Each row below holds a small network's activations on one input, seen along a few directions.
Each table varies a few parts of the input and shows all the possible inputs, shuffled.
Descriptions start from the smaller parts, as in this example, which fits no table here: one of 5 places around a ring, together with either a single point or one of 11 places along a line or (one of 3 separate values, together with one of 6 places along a line).
Shared parts are said once, and a part with two or three values counts as separate values.
(in the rows, 128 means zero)

Other details of the inputs vary at random and push rows far along two fixed directions, the same in every table; ignore that.

Table:
x1: [153 179  86  75 176 109 154 117 193 132 122 147 133]
x2: [ 99 123 116 174  96 142  95 121  20 144 147 106 125]
x3: [127 178 146  93 175 101 139 166 217 110  95 156 166]
x4: [143 169 129 128 162 141 115  95 131 157  89 150 122]
x5: [123  88 139 184 106 171  99  97  18 147 111 107 143]
x6: [101 206 171 197 191 189  70 164  58 134  63 179 104]
x7: [161 176  90  77 184 124 164 126 189 116 127 161 111]
x8: [160  11 135 114  87 104 179 122 137 113 170  60 163]
x9: [170 163 115  74 175 132 156 115 200 109 100 162 112]
x10: [137 167 127  76 141 122 132 104 219 114  97 153 123]
x11: [126  47 118 103  49  98 142 135 142  85 195  88 166]
x12: [119  34 132 132  58  91 151 140 141 106 191  75 136]
x13: [100 122 118 188  92 137  88 127   8 163 138 105 121]
x14: [113  99 123 200 124 155 118 122  26 181 136 102 112]
x15: [137 177 116  81 142 112 139 128 211  94 132 171  91]
x16: [106  92 153 184  81 166  74 106  39 152 113 107 130]
x17: [109 220 116 176 188 169  76 101  48 205  81 171  91]
x18: [ 91 218 135 199 168 154  79 119  49 203 100 156  50]
x19: [135  52  98 100  75 103 174 148 115  78 191  93 147]
x20: [130 178 115  92 130  98 122 122 210 125 130 154 113]
x21: [124 179 147  92 175 114 143 162 210  97  97 159 167]
x22: [142 154 144  90 150 110 142 115 229 138 109 143  97]
x23: [148  23 137 102  58 133 149 134 131  76 170  89 156]
x24: [119  17 168 141  90  99 172 185 131  94 169  77 195]
Each input here is: one of 4 places along a line, together with either a single point or one of 5 places around a ring.
Changing only the place on the line of 4 turns x9 into x8. The same change can be made to x7. Which row results? -> x14
List by row number the other rows that have the place on the line of 4 in common with x21. -> x1, x2, x5, x10, x11
Which other rows does x23 become when the place on the line of 4 takes its other values? List them by row number. -> x10, x16, x22
Start at x20 and move only the place on the ring of 5, one step at a time. The first step leads to x13. Which rows follow, in order? -> x17, x4, x16

Table:
x25: [101 172 122 161 134 143  92 117  60 172 126 142  83]
x26: [138  38 148 146 105 143 149 145  95 111 146  89 186]
x27: [144 105 133  83 113  95 157 134 202  88 127 109 180]
x28: [127  78 159 151 102 148 130 140  95 109 122 103 145]
x29: [134 150 106  96 133  92 155 124 177 134 144 118 111]
x30: [120 104 115 140  84 137 105  99  65 143 139 116 133]
x31: [110 120 125 167  90 143  93 115  70 143 150 128  91]
x32: [118  58 150 150  87 133 120 131  98 122 131  92 185]
x33: [126 106 139 154 128 128 139 156  94 120 126 109 162]
x34: [107 208 141 139 162 151  75 123 129 132  79 174 117]
x35: [ 91 122 146 170 113 143  99 158  72 123 137 123 132]
x36: [126  60 139 110  99  93 171 164 174 104 162  87 178]
x37: [150 118 114  89 110  87 158 117 201 117 154 114 113]
x38: [155 195 109 105 183 134 137  99 160 147 103 157  97]
x39: [114  86 165 166  95 130 116 142  97 117 137 105 137]
x40: [129 159 120 154 149 165 101 102  55 160 115 151  97]
x41: [157 115 136  93 147 117 168 143 185  92 126 121 165]
x42: [144 108 121  85 135  93 174 166 184  88 144 122 175]
x43: [137  56 134  95  90 117 161 153 169  63 154 104 164]
x44: [130 187 121 113 144 119 110 110 160 150 121 164  73]
x45: [120 167 113 170 154 144 110 112  56 170 111 133  99]
x46: [116 205 147 128 175 121 121 147 167 140  95 155 110]
x47: [127 149 111 154 136 165 105 107  62 144 127 144 103]
x48: [122 178 142 104 153 112 123 142 210 103 117 164 109]
x49: [108 106 133 167 121 144 116 160  63 113 134 120 155]
x50: [118 208 138 102 175 113 127 153 192 128 104 167 113]
x51: [154 186 113  85 169 120 142 101 199 135 101 154  82]
x52: [115 109 108 146  79 143 101 102  68 134 144 117 131]
x53: [113 160 147 170 159 178  87 137  62 131  98 156 122]
x54: [138  76 130 120 126 106 170 160 154 111 142 101 184]
x55: [121 171  98 102 135 108 134 127 165 131 145 141  99]
x56: [135 102 144  89 110  92 154 152 206  85 151 124 146]
x57: [134 186 134  83 158 113 121 129 204 111  94 163 142]
x58: [124  95 111 163 123 132 131 118  63 161 141 105 133]
x59: [117 104  99 156 105 136 128 127  55 132 156 113 129]
x60: [138 175 150 107 181 137 131 132 202 133  80 162 113]
x61: [129 135 123 133 125 150 111 104  92 143 120 139  89]
x62: [123 142 152 159 152 169 100 138  67 133 103 147 134]
x63: [149  55 102  85  79  93 165 105 173 119 164  85 171]
x64: [116 188 162 145 172 135 102 131 168 154  88 167  98]
x65: [121  83 132 164  92 130 111 112  85 158 150 104 110]
x66: [123  96 117 148  92 155 112 113  69 126 143 118 104]
x67: [148 137 116 102 148 126 140 104 176 143 116 136 100]
x68: [112 154 162 166 144 175  85 134  71 139  88 155 104]
x69: [155 145 108 105 165 129 148 103 162 147 121 139 118]
x70: [140 162  94  96 156 104 152 122 153 134 132 144 116]
x71: [152  66 100  82  72  90 168 106 168 104 164  82 168]
x72: [117  61 116 145  85 112 141 127  91 146 171  80 138]
Changing only one part turns x67 into x66. The same change can be made to x65. Which row results? -> x31
Changing only one part turns x56 into x39. The same change can be made to x50. Which row results? -> x46
Describe the family of inputs behind these rows. -> one of 2 separate values, together with one of 4 places along a line, together with either a single point or one of 5 places around a ring
Which other rows does x47 become when the place on the line of 4 takes its other values? List them by row number. -> x38, x40, x69
Start at x51 and move only the place on the ring of 5, one step at a time. The first step leads to x38. Which rows follow, in order? -> x45, x29, x37
Start at x61 and move only the place on the ring of 5, one step at a time. The first step leads to x40. Which rows follow, in order? -> x70, x25, x44
